These are the activations of a small network on made-up records, seen along a few directions, one row for each record.
Each row is followed by the record's values for the fields Z, F, N, S.
Not every record has every field; a missing one is written absent.
The largest differences between rows may come from other fields.
In the rows, zero is written as 500.
Strong random noise was added to every row along 5 fixed directions; ignore it. To show where, here is one row again and again, with new noise each time:
[448 723 608 437 421 451 441 429 625 425 366 187 474 435 631 376 319]
[590 473 676 520 547 582 430 496 643 577 343 319 575 527 799 643 346]
[407 572 548 516 397 369 707 732 397 368 890 594 391 516 364 451 557]
[503 399 651 497 590 511 674 793 434 579 683 715 510 643 617 526 628]
[348 711 384 249 401 329 500 564 672 353 510 582 588 432 378 376 405]
[585 551 554 746 388 495 555 513 471 265 830 612 433 379 344 546 559]
[445 564 639 485 369 409 570 587 529 484 628 104 409 519 648 651 233]

[548 416 522 675 713 712 489 475 500 583 315 720 521 632 637 358 702] : Z: z3 / F: f2 / N: n2 / S: absent
[512 403 434 479 467 375 624 651 390 442 753 503 537 497 412 725 449] : Z: absent / F: f2 / N: n2 / S: absent
[455 596 635 679 515 443 625 560 383 366 843 673 372 385 439 387 657] : Z: z3 / F: f1 / N: n1 / S: s1
[244 471 402 395 505 362 644 665 391 655 660 466 356 557 446 600 463] : Z: z4 / F: f2 / N: n1 / S: absent
[431 462 682 725 482 492 421 379 605 490 639 237 354 476 694 761 258] : Z: z3 / F: f1 / N: n1 / S: s2
[426 550 435 342 544 423 461 511 490 608 386 372 525 472 591 432 456] : Z: absent / F: f2 / N: n1 / S: absent
[528 522 464 291 645 541 405 521 544 617 204 592 548 480 602 276 650] : Z: absent / F: f1 / N: n1 / S: s1
[540 500 634 604 632 574 533 428 358 554 547 391 403 467 635 428 574] : Z: z1 / F: f1 / N: n2 / S: s1
[507 403 456 644 501 576 333 344 605 469 474 536 520 554 610 644 365] : Z: absent / F: f1 / N: n2 / S: s4
[578 573 308 382 436 512 461 431 576 363 360 663 581 474 229 291 598] : Z: absent / F: f1 / N: n2 / S: s5
[466 563 675 581 529 434 715 601 383 466 679 474 405 500 563 394 585] : Z: z3 / F: f2 / N: n2 / S: absent
[446 673 506 666 423 530 451 420 509 412 435 335 412 545 453 314 494] : Z: z4 / F: f1 / N: n1 / S: absent
[499 376 592 585 520 504 687 699 275 543 894 481 395 573 507 712 618] : Z: z1 / F: f1 / N: n1 / S: s1
[415 274 465 404 657 469 564 663 443 769 462 507 480 696 715 649 467] : Z: absent / F: f2 / N: n2 / S: absent
[566 384 409 591 476 637 501 650 373 470 578 587 408 649 452 578 588] : Z: absent / F: f1 / N: n1 / S: s2
[591 531 587 592 445 526 476 326 548 429 542 359 516 432 512 470 424] : Z: z1 / F: f1 / N: n2 / S: s5
[413 454 532 514 512 448 429 477 631 472 525 635 494 617 590 527 473] : Z: absent / F: f1 / N: n2 / S: s2
[307 560 270 396 573 487 411 470 448 609 344 415 396 515 505 403 526] : Z: absent / F: f2 / N: n1 / S: absent
[367 749 548 280 555 224 541 433 606 441 562 428 484 278 421 333 366] : Z: z4 / F: f1 / N: n2 / S: s2
[365 678 417 350 465 496 301 352 808 409 202 395 585 504 602 411 323] : Z: z3 / F: f1 / N: n1 / S: s2
[477 517 622 554 650 642 336 281 554 703 163 112 518 397 848 628 295] : Z: z3 / F: f2 / N: n1 / S: absent
[405 322 364  68 778 381 574 687 586 839 398 739 719 480 662 790 491] : Z: z1 / F: f1 / N: n1 / S: absent
[532 525 557 537 354 424 384 287 599 349 571 321 554 354 417 738 301] : Z: z2 / F: f1 / N: n2 / S: s3
[415 576 230 507 346 475 478 517 437 313 644 542 381 486 219 450 497] : Z: absent / F: f1 / N: n1 / S: s4
[599 568 689 584 546 426 679 592 426 452 842 560 441 397 400 361 673] : Z: z3 / F: f1 / N: n1 / S: s2
[378 682 356 722 338 342 395 165 681 238 673 398 414 243 354 646 223] : Z: z3 / F: f2 / N: n2 / S: absent
[530 574 564 523 389 406 643 575 351 310 695 670 415 405 255 312 645] : Z: absent / F: f1 / N: n2 / S: s3
[339 501 246 264 575 444 420 521 625 645 278 667 576 627 524 524 502] : Z: absent / F: f1 / N: n1 / S: absent
[610 546 353 627 719 560 397 302 480 448 525 964 581 145 340 462 812] : Z: z1 / F: f2 / N: n1 / S: absent
[608 399 433 500 528 489 393 401 740 491 462 689 666 548 497 679 420] : Z: absent / F: f1 / N: n2 / S: s2
[420 474 620 193 502 376 565 632 579 620 359 530 606 632 679 433 404] : Z: absent / F: f1 / N: n2 / S: s3
[534 447 407 401 534 465 489 537 661 491 471 784 650 645 441 515 512] : Z: absent / F: f1 / N: n2 / S: s2
[643 551 407 225 599 445 424 489 636 536 295 527 674 329 423 466 484] : Z: absent / F: f1 / N: n1 / S: s2
[360 595 502 594 416 459 488 391 636 404 593 394 369 514 536 583 349] : Z: z3 / F: f1 / N: n1 / S: s4
[391 556 536 335 507 380 642 700 534 585 598 484 445 651 489 443 475] : Z: z4 / F: f1 / N: n1 / S: s2
[533 471 596 505 453 470 569 554 590 465 556 518 558 612 439 523 474] : Z: z4 / F: f1 / N: n2 / S: s5
[705 733 520 502 616 561 347 221 633 282 434 977 725 129 267 187 791] : Z: z1 / F: f1 / N: n1 / S: s1
[545 628 565 432 536 428 453 410 508 466 294 331 547 387 586 294 486] : Z: absent / F: f2 / N: n2 / S: absent

Here are new rows. What are their fields?
[409 609 330 240 456 332 386 429 596 560 316 265 573 309 527 669 269] : Z: absent / F: f2 / N: n1 / S: absent
[527 406 622 635 491 506 605 637 275 589 680 438 425 535 576 563 578] : Z: absent / F: f2 / N: n1 / S: absent
[313 709 347 442 501 437 441 396 624 381 406 788 553 425 365 140 643] : Z: z3 / F: f2 / N: n1 / S: absent
[513 466 513 489 504 630 393 417 703 489 163 632 624 617 540 322 501] : Z: z4 / F: f1 / N: n2 / S: s5
[457 475 543 510 713 520 484 487 589 666 365 672 553 467 684 493 587] : Z: z3 / F: f2 / N: n1 / S: absent
[392 517 422 314 625 448 513 561 411 674 358 569 491 448 533 436 603] : Z: absent / F: f2 / N: n1 / S: absent
[651 399 550 327 678 425 521 582 656 586 474 862 737 500 544 550 592] : Z: absent / F: f1 / N: n2 / S: s2
[539 453 447  84 555 368 630 726 572 561 609 769 730 475 390 482 599] : Z: z1 / F: f1 / N: n1 / S: s1
[374 518 580 377 570 464 509 566 529 561 397 674 528 641 598 263 626] : Z: absent / F: f1 / N: n2 / S: s3
[409 579 406 478 361 377 528 408 493 333 730 218 387 412 417 684 327] : Z: z1 / F: f1 / N: n2 / S: s1
[519 615 736 529 561 494 502 438 594 555 439 374 492 465 724 359 454] : Z: z3 / F: f1 / N: n1 / S: s1
[573 401 427 328 522 527 546 710 395 646 355 523 605 604 548 480 613] : Z: absent / F: f2 / N: n1 / S: absent
[496 528 721 582 607 488 537 501 358 656 427 242 381 568 775 345 533] : Z: absent / F: f2 / N: n2 / S: absent
[382 446 548 443 539 353 713 737 235 602 842 524 288 516 474 550 582] : Z: absent / F: f1 / N: n1 / S: s1
[524 532 479 632 625 478 525 473 295 494 631 702 390 290 402 390 748] : Z: absent / F: f2 / N: n1 / S: absent
[754 467 510 445 592 527 439 444 560 488 377 489 634 367 511 535 472] : Z: absent / F: f1 / N: n2 / S: s2
[644 498 323 618 574 534 449 321 497 303 576 950 668 161 237 602 677] : Z: z1 / F: f2 / N: n2 / S: absent
[773 327 423 723 540 754 329 344 473 602 299 437 593 393 545 824 468] : Z: absent / F: f2 / N: n1 / S: absent
[597 328 314 502 626 626 292 316 630 620 166 567 643 460 633 796 373] : Z: absent / F: f2 / N: n2 / S: absent
